A small network was shown many inputs. Here are its activations along a few directions, one row for each input.
Each table varies a few parts of the input and shows all the possible inputs, shuffled.
A made-up example of a description, with smaller parts first: one of 6 places along a line, together with either a single point or one of 11 places around a ring or (one of 3 separate values, together with one of 5 places around a ring).
Shared parts are said once, and a part with two or three values counts as separate values.
(in the rows, 128 means zero)

Rows:
R1: [ 81 104  77 175  29 159 136 139 139  87  54]
R2: [ 57 133 136  85 201 171 117 222 179 153  91]
R3: [136 188 101 176  60 122 136 103 102 102  99]
R4: [111 134  72 117 119 130 160  64 118  20 114]
R5: [102  95 136  64 134 172 155 112 147  22 150]
R6: [108 149  58 196  45 139 156 107 123  52  74]
R7: [177 100 188 123 125 118 102 126 126 201 158]
R8: [133  97 174 118 110 107  97 134 137 155 146]
R9: [198 167 114 219 121  96 131  91  95 186 139]
R10: [116 105 169  63 153 126 160 113 138  79 167]
R11: [ 76  73 120 105  62 168 111 129 151  68 109]
R12: [ 94 138 122 183  52 143 132 142 120 142  99]
R13: [194  99 173  69 194  87 140  93 134 169 185]
R14: [ 98 105 168  98  73 140 121 134 141 122 133]
R15: [ 24 105  83  89 185 209 119 219 190 106  82]
R16: [146 107 169  78 182 105 132 113 132 119 201]
R17: [158 174 102 204  99  91 124 103 103 140 129]
R18: [167 161 120 112 160  82 136  80  78 108 161]
R19: [132 157 110 109 139  99 154  63 107  73 136]
R20: [138 138 125 185  79 115 123 158 111 174 124]
R21: [138 127 146  86 236 151  81 211 135 233 120]
R22: [180 138 146 203 102 129 115 134 107 218 127]
R23: [ 95 126 140  97 228 141  93 229 161 186 112]
R24: [213 154 123 119 181  69 142  54  98 157 161]
Question: The inputs of R3 and R9 match in every part but one. If R10 is changed in the same way as R3 into R9, which row does it become?
Answer: R13
Question: What do these inputs look like to the network?
Answer: one of 4 places along a line, together with either a single point or one of 5 places around a ring
Question: Which other rows does R8 become when the place on the ring of 5 takes its other values? List them by row number.
Answer: R16, R17, R18, R20
Question: Which other rows agree with R15 in the place on the line of 4? List them by row number.
Answer: R1, R4, R5, R6, R11

Rows:
R25: [171 132 155 160 147 106  96 163 131 222 135]
R26: [114 127 137  80 203 130 105 131 136 132 142]
R27: [126 123 124 141 170 157 117 203 147 204 108]
R28: [107 146  84 190  76 162 147 165 131 136  74]
R29: [169 126 167 114 164  82 116  92  96 186 176]
R30: [ 69  81 165  56 171 179 121 195 178 121 129]
R31: [103 158 107 140 106 150 150  94 134  65 120]
R32: [147 135 108 119 104 111 165  46 123  52 142]
R33: [170 138 116 167  66  84 149  70  74 107 150]
R34: [160 121 173  86 211 110 127  91 121 106 172]
R35: [141 150 108 199  53  93 101 123 102 155  91]
R36: [ 57  99  92  84  65 171 141 163 164  50  97]
Question: The inputs of R30 and R36 match in every part but one. If R26 is changed in the same way as R30 into R36, which row does it become?
Answer: R31
Question: What do these inputs look like to the network?
Answer: one of 2 separate values, together with either a single point or one of 5 places around a ring

Rows:
R37: [114 143  93 157  74 139 142 106 123  92 101]
R38: [ 66 123 105 112  98 168 141 163 155  76 102]
R39: [ 67 129  85 135  66 159 148 134 143  53  93]
R40: [179 140 151 134 168  83 119 103 106 172 167]
R41: [115 129 106 133 120 143 133 136 129 105 106]
R42: [ 66 111 141  69 162 174 121 194 175 110 112]
R43: [123 143  75 191  24 132 157  74 112  61  91]
R44: [110 129 122 114 139 150 126 152 143 132 120]
R45: [157 149  96 206  35 100 145  59  93  91 118]
R46: [190 159 109 212  47  74 150  27  84 109 141]
R47: [113 123 146  88 176 141 114 167 154 145 123]
R48: [ 66  92 157  43 193 194 104 214 184 139 127]
R49: [ 74 134  71 168  13 158 168 101 129  27  78]
R50: [ 64 116 121  91 118 169 129 173 157  92 106]
R51: [145 134 130 151 117 111 128 116 107 138 128]
R52: [182 141 136 152 140  87 125  86  90 157 155]
R53: [154 138 110 174  83 100 135  92 104 115 126]
R54: [178 126 167 106 195  93 111 120 110 198 171]
R55: [140 130 143 130 142 114 118 129 114 160 139]
R56: [182 108 181  78 243 104 102 149 127 218 184]
R57: [112 104 161  63 214 158 102 189 169 174 139]
R58: [187 152 127 179  97  76 139  59  88 131 143]
R59: [143 115 157 106 183 120 113 154 130 179 145]
R60: [144 105 179  80 226 125 103 176 147 200 157]
Question: What do these inputs look like to the network?
Answer: one of 4 places along a line, together with one of 6 places along a line
Question: The inputs of R57 and R37 match in every part but the place on the line of 6. If R60 is changed in the same way as R57 into R37, which row does it become?
Answer: R53
Question: Which other rows does R50 become when the place on the line of 6 takes its other values? List them by row number.
Answer: R38, R39, R42, R48, R49
Question: Which other rows does R49 become when the place on the line of 4 takes its other values? List them by row number.
Answer: R43, R45, R46
Question: Which other rows does R54 become when the place on the line of 6 takes its other values? List them by row number.
Answer: R40, R46, R52, R56, R58

Rows:
R61: [141 146 136 219  94 100 114 124  82 201 114]
R62: [193 145 135 180  81  66 161  69  93 126 166]
R63: [105 147 103 185  45 150 111 149 115 113  66]
R64: [111  63 209  42 224 164  72 216 174 186 173]
R65: [100 118  93  79 164 150 114 185 148 158 102]
R66: [126 102 111  83 165 114 158 109 139  64 158]
R67: [ 46 138 117 132 120 184 145 190 172  96  74]
R68: [117 139  99 153  38 118 130  61 125  59 112]
R69: [190 138 127 117 183 119 106 130 110 241 129]
R70: [ 66 129 122 111 107 162 163 111 141  23 132]
R71: [215 143 155 106 188  79 135  65 109 141 181]
Question: What do these inputs look like to the network?
Answer: either a single point or (one of 2 separate values, together with one of 5 places around a ring)
Question: A walk changes only the place on the ring of 5. It starts at R67 and steps to R63. List the rest of the walk in order.
Answer: R61, R69, R65
